A small network was trained on made-up records. Each row is its average activation on records with the value named, seen along a few directions.
Values that are neighbours, or in one group, have similar rows; names and order tell nothing.
In the rows, zero is written as 500.
Strong random noise was added to every row along 2 fixed directions; ignore it. To show where, here is one row again and again, with new noise each time:
[630 500 433 488 319 391 513 738 392 604 514 476 227 343 603]
[601 488 425 488 345 392 507 704 370 611 514 476 254 389 577]
[544 456 446 449 468 456 467 572 560 381 496 560 641 480 465]
[517 453 407 484 430 401 487 598 332 603 511 485 370 525 493]


Field Sika:
w18: [285 485 497 584 658 496 531 266 288 738 535 428 411 690 436]
w21: [628 481 445 507 329 499 486 606 537 541 552 441 346 355 624]
w16: [506 488 482 552 489 548 439 415 598 526 531 451 495 450 555]
w13: [484 447 486 529 524 568 437 365 651 416 505 472 709 518 478]
w2: [407 580 615 503 583 520 572 458 500 474 478 505 501 516 469]
w9: [407 581 624 480 583 518 542 452 524 414 465 538 586 549 451]
w8: [495 423 409 436 539 475 497 477 400 468 532 516 598 641 449]
w14: [584 490 439 496 379 536 458 571 571 522 526 434 404 371 597]
w6: [567 471 422 460 427 468 489 569 481 513 527 497 456 489 526]
w4: [515 500 560 479 545 514 550 553 431 456 477 539 465 558 444]
w5: [666 571 531 495 329 434 569 779 314 592 530 486 136 341 620]
w3: [461 507 540 472 560 515 513 502 412 422 513 568 603 620 397]
w10: [563 554 579 546 489 562 505 478 718 458 459 505 570 306 602]
w19: [447 509 483 557 582 513 464 336 521 608 478 445 479 541 498]
w15: [616 522 557 509 489 621 463 465 923 271 487 557 710 254 585]
w11: [513 571 604 501 529 483 529 574 471 487 456 532 476 523 435]
w22: [426 522 536 537 580 488 557 432 496 603 423 505 398 511 516]
w12: [382 427 417 538 529 510 409 347 428 600 534 444 529 651 450]
w7: [662 557 504 434 382 507 520 724 636 313 527 546 553 278 592]
w1: [487 427 432 465 485 516 440 490 590 419 509 543 637 545 464]
w20: [492 580 616 492 523 493 554 554 489 470 447 515 450 498 491]
w17: [523 582 584 553 466 511 616 512 468 617 492 464 313 405 612]
Sika is arranged as a ring.
- Name the neighbours of w15, in listed order. => w16, w19
- Name the neighbours of w21, in listed order. => w14, w1
- Name the neighbours of w3, in listed order. => w4, w5
- Name the neighbours of w8, in listed order. => w6, w7
- How many steps from neighbour to neighbour lead from w10 to w9, at the fewest? => 5
